Each row below holds a small network's activations on one input, seen along a few directions.
In each table, some parts of the input vary, and every possible input appears once, in random order.
Descriptions start from the smaller parts, as in this example, which fits no table here: one of 5 places around a ring, together with either a single point or one of 11 places along a line or (one of 3 separate values, together with one of 6 places along a line).
Shared parts are said once, and a part with two or three values counts as separate values.
In the rows, 128 means zero.

Other details of the inputs vary at random and push rows far along three fixed directions, the same in every table; ignore that.

Rows:
R1: [131 126 128 148 105 101 109 170  78 124 136 161]
R2: [133 124 126 114 135 130 138 131 137 118 124 113]
R3: [125 112 125 111 133 132 152 128 135 119 119 129]
R4: [124 121 123  97 132 141 124 127 125 138 140 128]
R5: [135 119 119 104 121 134 127 134 146 119 144 123]
R6: [134 116 121 112 125 131 140 134 148 110 130 121]
R7: [129 122 125 145 101 114 104 171  85 128 138 166]
R8: [133 132 140 113 145 123 121 130 134 136 136 103]
R9: [ 90 189 102 188 163 123 135  81 178 133 126 152]
R10: [182 120 172 223  27 181  82  71  74 144 112 121]
R11: [131 114 119 111 125 137 133 136 147 117 133 121]
R12: [130 122 123 113 135 135 132 133 136 125 128 113]
R13: [125 107 122 110 129 133 151 128 139 115 122 132]
R14: [132 129 142 120 148 119 136 130 136 128 121 101]
R15: [131 131 131 109 142 138 115 134 130 140 136 109]
R16: [124 125 145 113 146 118 141 123 127 133 122 113]
R17: [125 127 138 111 142 123 143 123 126 131 121 116]
R18: [127 130 143 151 119 103  98 167  77 141 134 150]
R19: [138 125 124 155 100 115  97 179  91 122 137 154]
R20: [129 124 130 154 110  96 123 173  79 116 122 160]
R21: [140 129 127 157 104 101 102 180  83 119 134 150]
R22: [129 114 121  98 120 133 132 126 137 124 144 134]
R23: [124 121 137 116 147 126 149 125 126 130 113 117]
R24: [122 121 130 107 137 130 137 125 126 134 127 120]
R25: [131 122 129 122 144 129 145 132 137 121 114 108]
R26: [124 110 121 104 123 135 139 128 137 123 133 132]
R27: [132 111 119 118 130 135 146 135 148 109 121 121]
R28: [126 117 127 106 128 130 145 126 135 120 127 129]
R29: [ 91 194 104 182 159 121 129  79 178 134 135 152]
R30: [123 120 143 119 150 121 147 124 128 133 114 114]
R31: [132 118 117 104 123 144 119 136 144 126 143 124]
R32: [126 126 145 157 122  94 114 169  79 133 122 146]
R33: [133 127 131 116 139 126 139 130 137 121 123 108]
R34: [126 128 142 105 142 122 127 122 125 142 137 115]
R35: [135 123 122 106 125 134 127 134 142 122 141 119]
R36: [131 119 122 112 129 136 133 135 143 121 130 117]
R37: [134 133 134 110 141 128 123 131 132 134 136 107]
R38: [123 118 125 105 133 134 138 125 127 130 128 124]
R39: [132 116 122 119 134 134 146 135 145 113 118 117]
R40: [130 117 123 144  97 116 104 171  89 124 140 169]
R41: [ 81 186 103 172 156 121 126  81 164 145 139 164]
R42: [ 90 183  91 185 154 129 136  81 181 126 129 160]
R43: [124 127 134 101 140 136 121 126 122 145 137 120]
R44: [130 128 133 117 144 130 131 133 134 132 125 105]
R45: [128 119 124  99 124 133 132 126 133 128 141 131]
R46: [173 111 178 176  51 197 130  16 116 142 101  94]
R47: [195 110 159 170  49 187 108  28 132 135  77  90]
R48: [124 124 128  99 135 138 123 127 123 142 138 124]
R49: [ 88 187 108 191 167 118 133  81 180 136 126 150]
R50: [130 116 126 152 100  99 124 176  90 108 127 168]
R51: [129 125 128 115 139 132 132 133 135 128 126 109]
R52: [128 127 139 119 148 125 129 132 135 135 125 102]
R53: [140 120 116  99 132 118 128 120 137 127 101 129]
R54: [134 130 128 109 135 129 124 131 134 130 137 110]
R55: [124 118 131 114 142 128 150 125 128 126 115 120]
R56: [131 125 121 105 134 142 117 135 133 133 139 117]
R57: [128 118 128 158 116 100 129 173  81 115 113 159]
R58: [127 129 136 103 138 127 129 123 124 139 136 118]
R59: [127 126 130 101 133 129 130 123 125 135 138 122]
R60: [130 130 138 112 145 133 113 133 131 143 137 106]
R61: [ 87 179  94 215 117  98 109 130 126 126 140 211]
R62: [134 121 125 113 129 131 140 133 144 114 127 117]
Each input here is: one of 2 separate values, together with either a single point or (one of 5 places along a line, together with one of 6 places along a line).
Q: The inputs of R24 and R51 match in every part but the choice among 2 separate values. If R46 is changed in the same way as R24 into R51, which row does it become?
A: R33
Q: Start at R27 and move only the place on the line of 5, one step at a time. The first step leads to R6. Which rows follow, in order?
A: R11, R5, R31
Q: Change only the choice among 2 separate values in R11. List by row number the other rows that result.
A: R26
Q: Change only the place on the line of 6 in R59. List by row number the other rows that result.
A: R1, R22, R34, R45, R58

Rows:
R63: [ 78 199 101 246 132 106 121  93 148 129 134 200]
R64: [173 114 164 164  64 205 122  22 137 144 104  84]
R65: [127 119 135 135 128 124 140 141 119 119 124 127]
R66: [136 117 119 119 112 125 123 140 126 119 128 140]
R67: [136 122 121 124 119 131 114 146 125 124 131 129]
R68: [131 120 133 129 129 114 138 134 117 123 110 131]
R69: [132 125 136 134 136 119 130 140 116 129 112 121]
R70: [133 120 130 126 125 116 135 135 118 121 114 133]
R71: [126 123 131 118 127 128 115 136 106 142 133 133]
R72: [136 119 122 121 117 122 128 138 123 120 123 138]
R73: [137 127 128 126 120 126 112 146 125 126 138 123]
R74: [131 116 123 127 114 133 127 146 126 117 139 134]
R75: [137 124 125 127 124 128 119 144 122 126 126 127]
R76: [135 130 133 130 129 121 120 143 119 128 129 117]
R77: [133 126 133 132 133 121 126 140 118 127 116 123]
R78: [129 119 129 131 122 128 136 143 121 118 130 129]
R79: [134 130 140 133 135 117 124 140 117 129 124 116]
R80: [106 149 121  96 183 128 148  99 178 138 131 100]
R81: [111 148 111  89 171 138 137 103 184 135 145 107]
R82: [102 149 122  79 173 140 135  93 169 151 153 112]
R83: [120 119 136 121 121 131 132 138 109 132 142 138]
R84: [134 120 124 123 119 120 131 137 120 120 119 135]
R85: [125 119 129 113 119 123 126 131 107 135 131 144]
R86: [131 118 127 129 119 130 133 145 123 118 134 132]
Q: What is each input in this table made of?
A: one of 4 places along a line, together with either a single point or one of 5 places along a line
Q: Start at R76 and move only the place on the line of 4, one step at a time. The first step leads to R64. Which rows follow, in order?
A: R84, R78
Q: Change only the place on the line of 5 in R66. List by row number the other rows that result.
A: R68, R70, R72, R84
